A small network was shown many inputs. Here are its activations along a few directions, one row for each input.
In each table, some parts of the input vary, and every possible input appears once, in random order.
Descriptions start from the smaller parts, as in this example, which fits no table here: one of 8 places around a ring, together with either a single point or one of 9 places around a ring or (one of 3 separate values, together with one of 6 places along a line).
Shared parts are said once, and a part with two or three values counts as separate values.
In the rows, 100 means zero.

Other details of the inputs vary at random and push rows far along two fixed directions, the same in every table; ignore that.

A family of inputs:
r1: 110; 88; 101; 99; 91; 90; 110; 92; 97; 94; 123
r2: 110; 88; 99; 102; 90; 91; 108; 91; 97; 94; 124
r3: 124; 97; 89; 83; 122; 89; 72; 106; 70; 105; 119
r4: 102; 95; 102; 91; 94; 86; 104; 84; 91; 98; 120
r5: 102; 89; 104; 104; 110; 86; 91; 96; 110; 93; 122
r6: 111; 97; 107; 111; 106; 85; 98; 92; 102; 97; 123
r7: 103; 95; 98; 94; 110; 79; 93; 86; 114; 94; 112
r8: 109; 88; 97; 104; 90; 92; 106; 90; 97; 94; 125
r9: 108; 95; 105; 97; 102; 89; 111; 88; 97; 94; 123
r10: 107; 95; 98; 104; 100; 93; 105; 84; 96; 94; 125
r11: 93; 147; 111; 92; 65; 150; 89; 115; 105; 90; 68
r12: 93; 87; 95; 89; 97; 89; 94; 85; 98; 94; 119
r13: 112; 104; 101; 101; 106; 78; 100; 82; 106; 97; 114
r14: 112; 97; 111; 106; 107; 83; 102; 95; 103; 97; 122
r15: 110; 88; 103; 96; 91; 89; 112; 93; 98; 94; 123
r16: 89; 128; 107; 94; 68; 153; 94; 130; 117; 87; 62
r17: 98; 87; 95; 98; 104; 94; 99; 88; 104; 91; 123
r18: 102; 89; 108; 99; 111; 84; 95; 98; 111; 93; 120
r19: 111; 97; 105; 113; 105; 86; 96; 91; 102; 97; 124
r20: 112; 104; 97; 106; 105; 80; 96; 80; 105; 97; 115
r21: 96; 144; 121; 94; 80; 149; 79; 131; 127; 82; 70
r22: 103; 95; 100; 92; 110; 77; 95; 87; 114; 94; 112
r23: 103; 95; 96; 97; 109; 80; 91; 84; 113; 94; 113
r24: 102; 96; 104; 88; 95; 84; 106; 85; 91; 98; 119
r25: 112; 104; 99; 104; 105; 79; 98; 81; 106; 97; 115
r26: 89; 128; 104; 97; 68; 154; 92; 129; 117; 87; 63
r27: 102; 89; 102; 107; 109; 87; 89; 95; 110; 93; 122
r28: 55; 56; 74; 145; 132; 97; 148; 117; 77; 160; 28
r29: 124; 97; 91; 80; 123; 88; 74; 107; 71; 105; 118
r30: 100; 79; 98; 92; 95; 90; 104; 96; 105; 90; 121
r31: 50; 57; 79; 131; 125; 91; 146; 116; 72; 163; 23
r32: 99; 87; 99; 93; 105; 91; 103; 90; 105; 91; 122
r33: 124; 97; 93; 78; 123; 86; 76; 108; 71; 105; 117
r34: 101; 150; 115; 95; 70; 155; 94; 119; 113; 82; 74
r35: 49; 56; 74; 138; 125; 93; 143; 114; 70; 165; 23
r36: 124; 97; 87; 85; 122; 90; 70; 104; 70; 105; 119
r37: 108; 95; 103; 99; 101; 90; 109; 87; 97; 94; 123
r38: 94; 147; 106; 96; 80; 144; 79; 118; 128; 87; 58
r39: 89; 128; 111; 89; 69; 151; 98; 132; 118; 87; 61
r40: 103; 155; 116; 95; 79; 139; 92; 118; 121; 91; 58
r41: 85; 140; 112; 80; 69; 150; 86; 121; 114; 86; 64
r42: 111; 97; 109; 108; 107; 84; 100; 94; 103; 97; 123
r43: 56; 57; 79; 140; 132; 95; 151; 119; 78; 160; 28
r44: 102; 95; 100; 93; 94; 87; 102; 83; 91; 98; 121
Description of these inputs: one of 4 places along a line, together with either a single point or (one of 2 separate values, together with one of 5 places along a line).
Question: The inputs of r28 and r43 match in every part but the place on the line of 4. If r3 is changed in the same way as r28 into r43, which row does it become?
Answer: r33
Question: The inputs of r32 and r17 match in every part but the place on the line of 4. If r21 is changed in the same way as r32 into r17, which row does it become?
Answer: r27
Question: Which other rows does r2 become when the place on the line of 5 takes its other values? List them by row number.
Answer: r6, r25, r34, r44
Question: Which other rows does r19 become when the choice among 2 separate values takes its other values? List them by row number.
Answer: r27
Question: Which other rows does r7 become when the place on the line of 4 takes its other values? List them by row number.
Answer: r22, r23, r38
Question: Which other rows does r43 become when the choice among 2 separate values takes its other values? List them by row number.
Answer: r9

A family of inputs:
r45: 110; 85; 97; 98; 100; 94; 98; 91; 86; 96; 119
r46: 122; 153; 119; 73; 78; 124; 68; 96; 118; 64; 122
r47: 62; 58; 69; 141; 130; 86; 156; 120; 59; 178; 24
r48: 109; 89; 96; 95; 99; 91; 99; 87; 85; 98; 117
r49: 93; 127; 102; 91; 87; 130; 95; 112; 95; 99; 76
r50: 87; 71; 84; 116; 112; 84; 129; 111; 74; 137; 69
r51: 114; 94; 100; 103; 108; 86; 102; 101; 101; 102; 122
r52: 96; 125; 105; 105; 92; 122; 83; 119; 111; 96; 73
r53: 93; 75; 88; 134; 123; 88; 121; 102; 79; 136; 69
r54: 89; 121; 119; 106; 82; 127; 108; 114; 110; 89; 79
r55: 121; 99; 119; 75; 77; 87; 78; 74; 127; 61; 166
r56: 101; 86; 91; 107; 100; 91; 110; 89; 115; 89; 120
r57: 97; 119; 105; 96; 86; 130; 93; 120; 96; 94; 76
r58: 103; 85; 93; 106; 96; 86; 109; 87; 112; 87; 115
r59: 95; 129; 104; 102; 91; 120; 83; 115; 110; 97; 71
r60: 98; 89; 95; 80; 110; 87; 98; 88; 97; 98; 114
r61: 112; 101; 97; 102; 108; 87; 99; 81; 93; 103; 117
r62: 116; 94; 102; 101; 105; 81; 101; 99; 99; 100; 117
r63: 108; 89; 102; 95; 116; 83; 93; 94; 106; 95; 112
r64: 87; 122; 117; 108; 85; 132; 109; 117; 112; 91; 84
r65: 95; 89; 102; 97; 93; 86; 106; 79; 110; 103; 118
r66: 96; 92; 111; 103; 97; 83; 113; 86; 100; 91; 118
r67: 96; 82; 104; 104; 96; 92; 104; 89; 114; 100; 123
r68: 90; 117; 101; 96; 85; 128; 85; 121; 103; 94; 75
r69: 100; 81; 97; 87; 113; 93; 96; 99; 100; 95; 119
r70: 101; 127; 108; 107; 97; 129; 92; 120; 106; 98; 79
r71: 102; 93; 96; 106; 113; 85; 88; 96; 105; 99; 120
r72: 102; 81; 98; 86; 109; 88; 95; 97; 98; 93; 114
r73: 98; 85; 105; 99; 91; 84; 104; 83; 110; 100; 116
r74: 98; 126; 109; 92; 97; 123; 89; 116; 113; 96; 66
r75: 115; 97; 101; 98; 104; 79; 101; 95; 97; 101; 115
r76: 111; 86; 98; 92; 98; 87; 103; 101; 91; 98; 119
r77: 102; 89; 92; 103; 95; 83; 110; 83; 111; 88; 113
r78: 96; 85; 92; 97; 106; 91; 90; 99; 97; 97; 122
r79: 108; 87; 96; 94; 102; 91; 104; 103; 93; 100; 125
r80: 106; 89; 101; 96; 120; 87; 94; 97; 108; 97; 117
r81: 81; 69; 84; 124; 122; 93; 123; 112; 75; 134; 76
r82: 106; 94; 93; 93; 101; 93; 101; 83; 85; 101; 119
r83: 92; 134; 102; 99; 92; 122; 85; 111; 110; 101; 73
r84: 115; 97; 100; 104; 106; 86; 97; 85; 93; 100; 115
r85: 108; 86; 95; 100; 104; 99; 99; 93; 88; 98; 124
r86: 112; 102; 99; 96; 105; 80; 103; 91; 97; 105; 117
r87: 102; 130; 109; 102; 92; 122; 91; 114; 103; 97; 72
r88: 96; 122; 105; 93; 85; 128; 93; 116; 95; 95; 74
r89: 103; 126; 109; 105; 93; 124; 90; 118; 104; 96; 74
r90: 99; 93; 90; 100; 97; 85; 112; 78; 111; 91; 115
r91: 79; 66; 85; 110; 124; 86; 121; 106; 81; 132; 64
r92: 89; 121; 100; 93; 84; 126; 86; 117; 102; 95; 73
r93: 85; 129; 116; 101; 82; 126; 111; 106; 108; 94; 78
r94: 104; 97; 99; 90; 117; 82; 96; 86; 105; 100; 111
r95: 86; 126; 98; 90; 86; 127; 88; 113; 102; 99; 75
r96: 114; 94; 99; 109; 111; 93; 97; 91; 96; 100; 122
Question: The inputs of r50 and r47 match in every part but one. If r74 is changed in the same way as r50 into r47, which row does it become?
Answer: r94
Question: Describe the family of inputs behind these rows.
Answer: one of 4 places along a line, together with either one of 3 separate values or (one of 2 separate values, together with one of 5 places along a line)
Question: Which other rows does r73 become when the choice among 3 separate values takes its other values? List them by row number.
Answer: r66, r77
Question: Which other rows agree with r67 in the place on the line of 4? List them by row number.
Answer: r51, r56, r64, r69, r70, r71, r78, r79, r80, r81, r85, r96
Question: Which other rows agree with r57 in the place on the line of 4? List them by row number.
Answer: r45, r52, r53, r54, r55, r58, r62, r63, r68, r72, r76, r89
Question: Which other rows does r49 become when the choice among 2 separate values takes its other values? List them by row number.
Answer: r46

A family of inputs:
r97: 115; 77; 103; 74; 98; 76; 92; 77; 105; 66; 168
r98: 112; 77; 105; 84; 97; 73; 101; 93; 99; 81; 148
r99: 91; 71; 96; 106; 99; 99; 110; 101; 94; 99; 112
r100: 87; 95; 102; 106; 114; 107; 110; 113; 74; 131; 75
r101: 126; 94; 83; 78; 115; 72; 88; 84; 87; 84; 140
r102: 85; 98; 97; 115; 95; 91; 119; 94; 102; 124; 61
r103: 87; 92; 97; 132; 99; 109; 125; 103; 94; 119; 75
r104: 108; 191; 131; 77; 68; 156; 50; 132; 148; 57; 91
r105: 133; 86; 102; 98; 120; 73; 87; 85; 123; 92; 142
r106: 93; 98; 101; 125; 100; 96; 130; 111; 93; 121; 72
r107: 68; 82; 86; 107; 107; 111; 116; 105; 98; 118; 72
r108: 112; 187; 137; 83; 67; 170; 46; 124; 136; 46; 69
r109: 115; 91; 103; 98; 101; 74; 108; 72; 104; 83; 146
r110: 74; 104; 90; 123; 103; 113; 123; 98; 103; 125; 60
r111: 130; 95; 107; 63; 114; 70; 83; 73; 89; 79; 163
r112: 76; 81; 92; 101; 96; 97; 112; 106; 98; 120; 62
r113: 98; 91; 77; 115; 105; 103; 100; 114; 76; 125; 68
r114: 90; 91; 91; 117; 104; 109; 100; 113; 75; 133; 76
Question: Describe the family of inputs behind these rows.
Answer: either one of 3 separate values or one of 5 places around a ring or (one of 2 separate values, together with one of 5 places along a line)
Question: Start at r101 and move only the place on the ring of 5, one step at a time. The first step leads to r111. Which rows follow, in order?
Answer: r100, r114, r113
